Each row below is a small network's average activation on inputs in which a field has the value named, seen along a few directions.
Values that are neighbours, or in one group, have similar rows; names and order tell nothing.
In the rows, 500 means zero.
Strong random noise was added to every row along 2 fixed directions; ignore it. To show where, here is one row again and again, with new noise each time:
[636,611,584,642,473,471,550,463,542,539,555,418,494,381,377,359]
[331,427,629,520,628,375,553,530,332,197,480,602,563,670,382,624]
[613,759,714,709,550,508,797,539,462,444,389,510,332,543,420,599]
[505,733,760,684,620,485,855,579,373,308,325,593,318,677,431,743]


Field TUGU:
ruli: [668,648,518,547,565,503,538,449,561,743,584,333,423,359,527,404]
rofe: [484,567,562,438,586,492,565,486,568,392,559,519,451,580,449,628]
tas: [401,256,472,442,487,505,395,539,563,306,529,631,620,548,465,498]
kavav: [560,684,573,503,433,658,557,468,526,468,427,695,420,451,525,587]
dized: [682,656,454,585,382,698,640,561,723,747,322,403,433,381,535,407]
vero: [480,536,498,489,585,462,430,477,433,599,572,486,375,510,563,595]
sulab: [512,495,414,504,426,505,494,528,447,736,430,410,459,452,594,483]
kova: [318,311,396,507,526,421,426,596,474,481,393,441,521,592,563,569]
sulaz: [651,765,689,611,545,561,748,486,477,462,462,582,242,662,580,665]
setib: [580,578,607,560,574,477,682,508,516,405,448,475,408,488,395,576]
miru: [527,561,452,624,615,529,608,535,569,670,552,417,412,597,491,535]
zunol: [467,518,563,429,427,505,560,548,490,336,408,695,478,714,526,677]
sud: [384,543,463,447,444,606,558,509,336,407,350,618,523,408,598,531]
vegiv: [419,329,349,296,515,429,297,533,377,548,530,453,536,569,667,529]
muvun: [459,375,358,386,331,569,378,450,559,596,493,470,685,393,604,346]
Each value of TUGU is a pair of two hidden parts, and every pair occurs once (3 first parts, 5 second parts).
- Changing only the second part turns dized into miru. muvun has the same second part as dized; what does that change turn muvun into? => ruli
- Changing only the second part turns tas into kova. zunol has the same second part as tas; what does that change turn zunol into? => sulab

Field BEP:
nos: [192,337,550,534,678,301,595,599,464,391,522,441,538,728,377,637]
pugol: [291,153,336,352,427,452,343,608,471,412,389,522,873,436,478,466]
fegiz: [387,472,398,573,585,488,632,672,473,645,343,449,522,577,644,625]
kazur: [645,623,592,542,480,389,512,475,552,481,562,483,431,449,262,402]
subub: [688,662,603,554,560,485,577,341,455,764,652,373,270,397,538,417]
tata: [656,487,396,448,353,577,401,439,843,463,631,558,574,409,489,256]
vud: [421,556,461,435,510,530,313,399,349,719,622,449,535,397,671,508]
raka: [590,454,536,684,610,420,715,548,552,347,486,503,438,611,319,591]
vipu: [587,539,349,493,336,653,495,617,388,547,338,499,490,420,623,410]
dad: [818,819,720,459,271,633,571,392,686,579,465,537,396,437,556,427]
rak: [670,525,430,592,641,448,378,430,533,691,736,245,529,382,464,258]
muf: [599,517,465,417,451,380,205,274,544,503,801,519,556,282,289,237]
mopa: [286,238,654,421,510,537,599,597,609,172,380,682,646,686,434,673]
zod: [183,85,255,331,490,374,13,449,369,612,679,432,775,494,557,325]
zefi: [419,464,352,390,418,667,350,445,374,321,400,594,487,402,662,612]
Each value of BEP is a pair of two hidden parts, and every pair occurs once (3 first parts, 5 second parts).
- Changing only the second part turns vud into subub. fegiz has the same second part as vud; what does that change turn fegiz into? => nos
- Changing only the second part turns zefi into dad. vipu has the same second part as zefi; what does that change turn vipu into? => tata
